Look-ups in named tables: a row name and a column name give one cell, copied from the table.

Table Kes
         Bogami  Fas  Gon  Tib  Mir  Maf  Bikipas
Mukame      6.5  5.4  4.4  2.2  7.0  6.3      4.7
Misel       5.1  6.3  7.0  3.3  7.6  6.6      3.7
Vagegat     8.1  4.0  5.1  4.1  5.2  6.3      4.4
Nol         6.0  6.6  6.3  8.0  4.2  3.5      4.3
Pizik       5.2  6.2  6.3  3.3  7.3  6.0      3.2
Papugu      3.0  7.8  6.3  6.7  6.2  5.1      7.4
Mumid       7.1  6.8  6.3  7.5  5.8  6.4      2.7
Rel         4.0  7.5  6.3  7.0  7.8  8.2      6.0

Bikipas of Papugu = 7.4
Mir of Mukame = 7.0
Fas of Mumid = 6.8
Maf of Nol = 3.5
Gon of Mumid = 6.3
Bogami of Nol = 6.0
Which row has the largest Fas? Papugu

Table Befi
          Kune  Zaruset  Fadum  Kavas    Gug  Kiluti    Bas  Vufez  Kanadog
Toril     3.37    -1.39   0.12   3.16   4.33   -1.47   1.44  -4.91    -3.07
Begoba    3.36    -1.63  -0.52   3.25   4.03   -1.57   3.54  -4.33    -2.98
Sov       2.05    -1.21   1.58   2.52   4.38   -0.12  -3.15  -7.14    -1.40
Zudu      4.79     3.35  -2.50   5.09  -1.34   -2.47  -3.10  -5.47    -0.59
Gavov     1.20    -2.13   0.79   1.01   1.61   -2.55  -1.56  -5.63     0.67
Fop       2.54    -1.52   0.52   2.73   4.46   -0.73  -1.32  -6.11    -2.03
Beki      1.70    -1.92  -0.68   1.39   0.21   -4.31   2.21  -3.33     0.09
Romeder  -1.05    -3.95   0.37  -1.73  -2.75   -6.82   1.15  -2.45     3.68
Dil       0.50    -3.43  -0.12  -0.03  -0.57   -5.63   2.22  -2.73     1.05

What is the Vufez of Toril in Befi?
-4.91
What is the Kiluti of Begoba in Befi?
-1.57
What is the Kiluti of Sov in Befi?
-0.12
What is the Zaruset of Sov in Befi?
-1.21
What is the Kiluti of Toril in Befi?
-1.47
What is the Kanadog of Romeder in Befi?
3.68
What is the Vufez of Begoba in Befi?
-4.33
What is the Kune of Begoba in Befi?
3.36
What is the Kune of Sov in Befi?
2.05
What is the Kiluti of Beki in Befi?
-4.31
What is the Bas of Toril in Befi?
1.44
What is the Kavas of Romeder in Befi?
-1.73
What is the Kune of Fop in Befi?
2.54
What is the Vufez of Romeder in Befi?
-2.45
What is the Zaruset of Begoba in Befi?
-1.63
Row with the largest Zaruset: Zudu

Lozuf:
|  | Tiro | Bim | Bek |
|---|---|---|---|
| Kevoda | 78 | 174 | 39 |
| Sorebi | 37 | 34 | 61 |
| Zurofom | 89 | 120 | 233 |
| Retud | 170 | 88 | 155 |
| Girimav | 49 | 76 | 201 |
| Rinok | 232 | 81 | 128 |
| Pel | 175 | 83 | 163 |
| Fubi | 176 | 81 | 156 |

Retud, Tiro -> 170
Pel, Tiro -> 175
Girimav, Tiro -> 49
Rinok, Bek -> 128
Retud, Bek -> 155
Sorebi, Bim -> 34
Fubi, Bim -> 81
Kevoda, Tiro -> 78
Zurofom, Tiro -> 89
Rinok, Bim -> 81
Pel, Bim -> 83
Fubi, Bek -> 156
Pel, Bek -> 163

Zez:
,Mamuked,Puf
Nilobik,2483,7659
Geboki,2603,7129
Sarib,758,-3901
Tik,-7087,5617
Gota,2726,6920
Zem,-8604,7705
Funod,7580,-5148
Fava,1405,8821
Lekuva,2379,7905
Dimumo,1796,8243
Vav,1577,-2557
Falus,7957,-5236
Dut,1453,-1249
Sen,-9095,8193

Mamuked of Vav is 1577
Mamuked of Sen is -9095
Mamuked of Zem is -8604
Puf of Vav is -2557
Mamuked of Dimumo is 1796
Puf of Sarib is -3901
Mamuked of Gota is 2726
Puf of Fava is 8821
Puf of Funod is -5148
Mamuked of Lekuva is 2379
Mamuked of Geboki is 2603
Puf of Falus is -5236
Mamuked of Tik is -7087
Mamuked of Nilobik is 2483
Puf of Geboki is 7129
Puf of Lekuva is 7905

Napege
columns: Tusedip, Vunete, Tir, Gisedok, Tagaz, Noluf
Pugubol: [161, 97, 99, 63, 96, 95]
Mig: [108, 165, 138, 212, 165, 209]
Salaboz: [150, 162, 179, 109, 133, 118]
Taf: [152, 13, 32, 140, 89, 110]
Ded: [91, 132, 117, 176, 138, 176]
Zome: [102, 147, 109, 97, 85, 126]
Deri: [116, 120, 99, 105, 92, 121]
Dok: [114, 110, 120, 179, 145, 163]
Kipu: [147, 160, 155, 214, 186, 203]
Bik: [189, 99, 124, 142, 151, 130]
Vazikef: [152, 114, 111, 50, 91, 93]
Gevu: [152, 152, 153, 193, 174, 181]
Bila: [133, 153, 148, 184, 164, 179]
Pamave: [155, 169, 167, 211, 188, 200]

Zome, Noluf -> 126
Kipu, Gisedok -> 214
Deri, Tagaz -> 92
Pamave, Tagaz -> 188
Bik, Vunete -> 99
Ded, Noluf -> 176
Mig, Vunete -> 165
Salaboz, Gisedok -> 109
Ded, Gisedok -> 176
Deri, Vunete -> 120
Pugubol, Vunete -> 97

Zekup
         Dimi  Mib  Lupara
Zam       149   70     132
Delol     111  153     197
Nofazo    141   92     145
Zot       166   46     141
Dutim      81  233     123
Loga      135  120      79
Tonav     133  117     138
Lipetov   136  104     132

Delol, Dimi => 111
Lipetov, Lupara => 132
Delol, Mib => 153
Loga, Mib => 120
Zam, Mib => 70
Loga, Dimi => 135
Lipetov, Dimi => 136
Zot, Lupara => 141
Tonav, Lupara => 138

Pas.tsv
	Por	Vifiva	Dubato	Gatufud	Niz	Viv	Nazama	Lotog
Bubur	4.8	0.8	4.3	3.5	4.9	7.8	9.3	6.8
Beg	4.8	6.3	0.6	4.0	7.2	9.8	7.1	2.6
Fis	7.9	8.6	9.7	1.4	3.7	9.2	3.5	8.6
Guror	0.5	6.4	5.9	1.5	3.8	9.8	6.0	6.7
Kab	3.6	0.3	0.2	0.4	8.0	7.1	7.6	3.9
Busika	2.0	3.6	3.8	3.5	4.7	7.1	3.9	0.1

Por of Busika = 2.0
Niz of Busika = 4.7
Lotog of Fis = 8.6
Dubato of Guror = 5.9
Viv of Guror = 9.8
Vifiva of Fis = 8.6
Por of Beg = 4.8
Niz of Beg = 7.2
Dubato of Busika = 3.8
Dubato of Kab = 0.2
Nazama of Beg = 7.1
Lotog of Beg = 2.6

